These are the activations of a small neural network, seen along a few directions. Each row is one input.
In each table, some parts of the input vary, and every possible input appears once, in random order.
A made-up example of a description, with smaller parts first: one of 8 places around a ring, together with either a single point or one of 11 places along a line or (one of 3 separate values, together with one of 4 places along a line).
Shared parts are said once, and a part with two or three values counts as separate values.
In the rows, zero is written as 128.

Other details of the inputs shift rows strongly along two fixed directions, in all tables alike. That doesn't count.

Rows:
row 1: [ 97  66 132  90 161 104 125  89  57 176 164 119]
row 2: [161 118 140  90 153  92 137 135 159 161  31  79]
row 3: [109  84 146 136 170 116  98  68  72 182 155  83]
row 4: [158 192  98 146  78 143 130 167 181  71  88 137]
row 5: [115  67 177 129 168 106  94  74  65 157 138 123]
row 6: [169 134 143  80 168 101 121 135 166 168  72  55]
row 7: [155 126 142  78 149  95 117 135 176 174  53  73]
row 8: [ 98  58 169 110 144 126 129  97  65 188 161 111]
row 9: [ 77 144  99 162 109 148 135 104  81 117 207 176]
row 10: [106 138 103 210 110 151 111  96  73  89 196 149]
row 11: [152 191  91 155  80 139 138 159 190  78  89 145]
row 12: [160 117 172  87 159  83 136 142 170 152  43  87]
row 13: [170 104 161  71 177  89 123 127 185 143  66 105]
row 14: [104 139 124 205 130 159 119  99  76  85 197 163]
row 15: [168 117 171  79 163  87 130 148 167 148  41  89]
row 16: [103  77 146 126 166 139  93  72  61 181 128 100]
row 17: [ 98  73 144 132 162 130  95  72  67 183 129 100]
row 18: [165 194  98 153  95 138 135 165 174  70 110 117]
row 19: [157 187  96 153  81 124 123 165 189  71 106 147]
row 20: [170 123 144  84 144  73 125 129 172 161  47  85]
row 21: [141 120 138  64 157  80 162 138 158 180  90  99]
row 22: [ 89  55 154 109 148 110 142  86  69 178 160 110]
row 23: [104 135 108 194  88 159  93  87  73  87 185 168]
row 24: [150 194  93 136  88 152 110 158 195  86 115 140]
row 25: [165 105 160  73 178  97 132 131 182 146  54 102]
row 26: [152 164  96 121  81 166 154 189 177  94 145 162]
row 27: [143 157  83 120  88 149 164 175 177  86 146 159]
row 28: [105  71 169 140 181 119 114  79  55 162 120 122]
row 29: [147 195  93 138  89 160 119 163 193  88 103 135]
row 30: [117 165  93 126  82 133 163 166 175  83 139 142]
row 31: [ 85 111 116 172  87 169 144 113  88 110 208 166]
row 32: [160 194  91 161  97 135 144 158 183  76 110 124]
row 33: [144 183 108 133  87 160 159 180 181 108 143 164]
row 34: [ 78 150 105 161 108 155 124 112  77 119 208 176]
row 35: [ 99 122 110 156  97 182 120 128  74 116 212 178]
row 36: [102  56 132  94 159 106 133  85  63 177 166 120]
row 37: [163 117 144  92 155  84 131 146 156 156  36  78]
row 38: [ 99 134 126 197 113 154 104  94  83  84 189 187]
row 39: [155 185  96 148  86 151 133 170 174  71  81 133]
row 40: [ 96 126 112 173 102 168 147 107  90 128 208 181]
row 41: [156 118 144  46 148  99 136 166 146 170  92  96]
row 42: [146 164 106 144 121 163 139 160 195  60 102 161]
row 43: [158 125 142  77 147  87 108 130 179 171  66  77]
row 44: [174 111 158  80 193  93 137 132 178 143  75  81]
row 45: [ 99  71 139  88 160 110 115  97  52 180 164 119]
row 46: [130 120 147  58 141  83 142 157 149 163  86  82]
row 47: [152 157  90 124  82 159 165 181 180  91 146 160]
row 48: [148 115 145  67 155  88 167 141 162 182  90 101]
row 49: [ 85 150 115 162 103 166 121 118  76 124 209 178]
row 50: [151 191 115 152 102 141 140 173 189  66  96 159]
row 51: [ 88  76 165 101 147 115 115  99  55 183 160 107]
row 52: [150 181 113 151 102 155 138 180 184  58  89 150]
row 53: [155 181  60 164  97 150 135 219 225  66 123 170]
row 54: [ 99 134 127 208 121 159 118  97  83  83 197 155]
row 55: [ 94 129 128 200 104 154 104  92  89  83 188 179]
row 56: [ 80 126 125 165  88 175 123 125  76 113 207 164]
row 57: [ 79  70 147 102 151  98 129  86  61 174 158 106]
row 58: [100  65 172 143 171 119 113  76  61 161 121 114]
row 59: [ 90 142 121 167 102 175 125 120  79 130 208 179]
row 60: [176 121 169  86 178  84 134 148 162 145  63  69]
row 61: [111  72 153 141 155 101 101  70  57 172 127 111]
Description of these inputs: either a single point or (one of 3 separate values, together with one of 8 places around a ring) or (one of 4 places along a line, together with one of 9 places along a line).
Question: Change only the choice among 3 separate values in row 40. List by row number the other rows that result.
Answer: row 31, row 47
Question: Change only the place on the line of 4 in row 11. List by row number the other rows that result.
Answer: row 2, row 20, row 32
Question: Change only the place on the line of 9 in row 44. List by row number the other rows that result.
Answer: row 3, row 6, row 10, row 14, row 18, row 32, row 54, row 60

Rows:
row 62: [134 184  96 163 125 148 121 126 146  63 126 147]
row 63: [123 187  85 126  78 147 120 154 160 101 153 152]
row 64: [160 129 138  73 125  39 191 175 179 127  45  70]
row 65: [101 120 112 190 132 153  99  90  94  96 168 125]
row 66: [137 190  83 120  61 154 142 179 167  84 141 131]
row 67: [139 103 157  86 169 112 159 157 161 165  94 111]
row 68: [103 105 116 180 147 157 103  75  53  94 171 135]
row 69: [ 88 108 163 156 114 172 141  94  64 133 198 160]
row 70: [155 144 140 103 168  87 119 129 184 139  60  75]
row 71: [142 170 112 172  84 159 121 151 173  80 101 159]
row 72: [115  84 153  84 145 113 129  93  72 213 125  82]
row 73: [142 169 123 170  95 140 104 135 150  78 128 170]
row 74: [ 84 119 127 163 113 156 103 124  39 141 194 137]
row 75: [ 98  85 136 153 140 157 128 115  59 113 206 168]
row 76: [156 109 143  88 147 108 122 141 146 125  42 103]
row 77: [106 105  94 143 113 154 125 103  93 121 196 153]
row 78: [135 151 113 169  87 152 108 144 151  69 120 152]
row 79: [ 86 121 117 182  94 114 175 105  77 110 163 149]
row 80: [ 92 107 104 146 127 145 116  76  77 139 207 168]
row 81: [158 179 114 188 113 153 125 133 153  88 138 139]
row 82: [168 127 118  69 139 109 158 154 188 168  78 101]
row 83: [122 163 106 156 104 152 114 130 138  68 109 174]
row 84: [124 187 138 130  89 153 152 160 164  77 158 168]
row 85: [ 70 113 124 176 111  93 153  79  52 111 187 156]
row 86: [156 133 121  57 121 102 130 166 170 158  84  79]
row 87: [142 155  80 141  90 156 149 161 164 105 150 167]
row 88: [125 179 107 135 114 144 153 183 194  73 145 175]
row 89: [171 137 138  98 171 109 139 135 162 138  44  80]
row 90: [166 119 150  72 153 117 165 166 187 156  76 114]
row 91: [105 107 133 160 134 168 142 124  83 121 188 176]
row 92: [149 110 145  98 139 102 112 142 168 133  46  92]
row 93: [152 114 147  70 161 100 157 184 187 136  87 103]
row 94: [121 110 133 196 138 144  95  77  64 109 191 131]
row 95: [144 161 103 128  97 160 155 186 188  65 143 164]
row 96: [146 103 150 101 153 118 124 120 127 147  48 113]
row 97: [ 79 136 130 162 121 147 100 113  44 148 194 150]
row 98: [104  69 167 117 170  97  88  70  87 176  95 107]
row 99: [175 141 147 116 161 101 131 136 179 149  59  74]
row 100: [ 91 112 122 201 141 160 103  69  75 124 170 133]
row 101: [143 149  76 131  89 145 140 169 162  87 159 159]
row 102: [160 129 151  62 160  98 153 162 191 145  83 121]
row 103: [101  79 159  76 158  93 110  74  54 213 144  88]
row 104: [109  66 145  83 173  89 122  87 103 201 138 110]
row 105: [162 130 156  64 168  93 153 174 175 143  86 120]
row 106: [126  57 170 130 195  94  94  62  64 180 127  66]
row 107: [149 153 120 170  87 148 108 147 145  70 127 157]
row 108: [145 124 130  73 128 113 133 141 148 185  90  88]
row 109: [128 167 116 169  94 144 104 132 156  77 122 165]
row 110: [129  51 190 129 171 104  95  64  57 197 107 107]
row 111: [136 169  78 140  83 159 157 172 198 101 136 160]
row 112: [155 114 125  65 152  84 137 142 160 166 102 114]
row 113: [154 188 114 180 117 136 113 129 157  77 146 143]
row 114: [110  61 167 126 164 114  99  76  85 184  88 104]
row 115: [ 87 100 160 147 113 162 132 100  61 116 207 153]
row 116: [160 116 117  64 136  96 150 170 197 151  85  94]
row 117: [ 93  78 157  79 166  91 108  78  61 219 139  90]
row 118: [150 200 102 173 110 138 118 144 186  67 125 137]
row 119: [108  78 147  75 150 100 118 106  80 200 127  76]
row 120: [ 84 126 130 173 114 166 113 117  42 157 186 144]
row 121: [127 198  84 133  67 163 150 178 180 104 127 141]
Question: Describe the family of inputs behind these rows.
Answer: one of 3 separate values, together with either a single point or (one of 2 separate values, together with one of 4 places along a line) or one of 11 places along a line
Question: Changing only the choice among 3 separate values turns row 108 into row 63. The same change can be made to row 82. Which row results?
Answer: row 80
Question: Changing only the choice among 3 separate values turns row 111 into row 116. The same change can be made to row 89. Which row results?
Answer: row 68
Question: Change only the place on the line of 4 in row 106. List by row number the other rows that result.
Answer: row 65, row 68, row 94
Question: Change only the choice among 3 separate values in row 75. List by row number the other rows that result.
Answer: row 91, row 105
Question: Change only the choice among 2 separate values in row 83. List by row number the other rows that result.
Answer: row 62

Rows:
row 122: [180 154 123  53 147  80 138 174 215 163  72  75]
row 123: [ 62 111 104 178  92 144 113  81  31 134 196 140]
row 124: [ 98  35 143  95 171  85  91  55  41 227 141  73]
row 125: [154 175  86 128 107 150 152 183 194  77 157 150]
row 126: [147  96 189 139 185  70 113  74 107 158  45  70]
row 127: [172 153 151  41 141 105 131 182 196 172  57  83]
row 128: [105 129 129 158 115 144 155 127  86 111 196 149]
row 129: [139  59 194 131 210 111  72  55  59 182  68  90]
row 130: [169 112 160  48 146 101 159 187 204 152  42 119]
row 131: [ 78 109 125 163 114 137 162 113  92 104 174 179]
row 132: [124 203 100 137  78 141 151 164 151  85 149 144]
row 133: [144 170 113 137  97 178 145 185 172  93 155 165]
row 134: [ 84 113 113 161  85 176  96  90  60 143 176 150]
row 135: [107 104 103 148 116 147 140 112 108  91 189 187]
row 136: [157 197  87 201 113 152 102 137 202  28 103 147]
Question: Changing only one part turns row 132 into row 127. The same change can be made to row 128. Which row results?
Answer: row 133
Question: Describe the family of inputs behind these rows.
Answer: one of 3 separate values, together with either a single point or one of 4 places along a line
Question: Change only the choice among 3 separate values in row 136. List by row number the other rows that result.
Answer: row 126, row 129
Question: Start at row 124 and move only the place on the line of 4, one step at a time. The first step leads to row 122. Which rows follow, in order?
Answer: row 125, row 135

Rows:
row 137: [115  86 134 110 152 132 124 108 103 158 160 142]
row 138: [155 185 113 167  97 129 125 154 188  62 100 149]
row 139: [139 182  92 126  74 163 150 194 193  69 127 175]
row 140: [115 189  80 160  54 163 154 177 159  55 158 174]
row 141: [112  92 134 117 148 105  94  77  55 195 127  86]
row 142: [ 98  57 140 103 160 101 123  79  64 182 155 114]
row 143: [135  81 151  66 179  77 142 111 117 197 115  81]
row 144: [102  66 156 156 173 128 107  59  56 161 129 122]
row 145: [162 250  55 151  36 170 131 211 241  51  94 137]
row 146: [109  54 175 139 176  97  97  43  58 177 123 111]
row 147: [128  92 156  75 174  83 100  98 104 217  83  49]
row 148: [161 114 148  57 166  99 147 157 173 173  91 102]
row 149: [116 133 123 174 121 146 120 100 123  99 128 154]
row 150: [118  76 172  91 166 113 136 112  85 193 140 110]
row 151: [108  83 155 105 138 130 128 117  87 163 141 135]
row 152: [157 138 121  77 126 120 145 176 193 129  92 132]
row 153: [183 182 138 102 143 102 133 181 218  94  29 100]
row 154: [ 68 108 102 177  92 162 125  92  51 106 215 178]
row 155: [108 156  89 234  91 195 114 114 104  48 184 188]
row 156: [198 129 152  90 163  87 133 163 203 134  26  71]
row 157: [ 78 126 113 174  93 159 138 109  61 108 209 165]
row 158: [157 151 142  76 120 118 161 190 185 135  84 117]
row 159: [181 165 136  58 128  87 120 160 191 173  37  54]
row 160: [108 112 138 123 130 119 146 118  91 151 163 120]
row 161: [182 125 156  98 166  96 121 142 180 124  54  81]
row 162: [145 141 139 143 144 134 111 126 144  92 105 123]
row 163: [118 189  84 164  79 160 156 162 155  73 186 168]
row 164: [ 86 139 119 227 111 164  94  84  62  73 195 183]
row 165: [ 79 106  97 170 115 154 123  86  66 115 223 168]
row 166: [121 135 129 129 125 149 142 140 127 131 169 151]
Question: Describe the family of inputs behind these rows.
Answer: either one of 4 separate values or one of 10 places around a ring or (one of 2 separate values, together with one of 8 places around a ring)
Question: List by row number the other inputs of the same sort as row 153.
Answer: row 138, row 144, row 146, row 149, row 155, row 156, row 161, row 162, row 164
Question: Change only the choice among 2 separate values in row 157. List by row number the other rows that result.
Answer: row 158
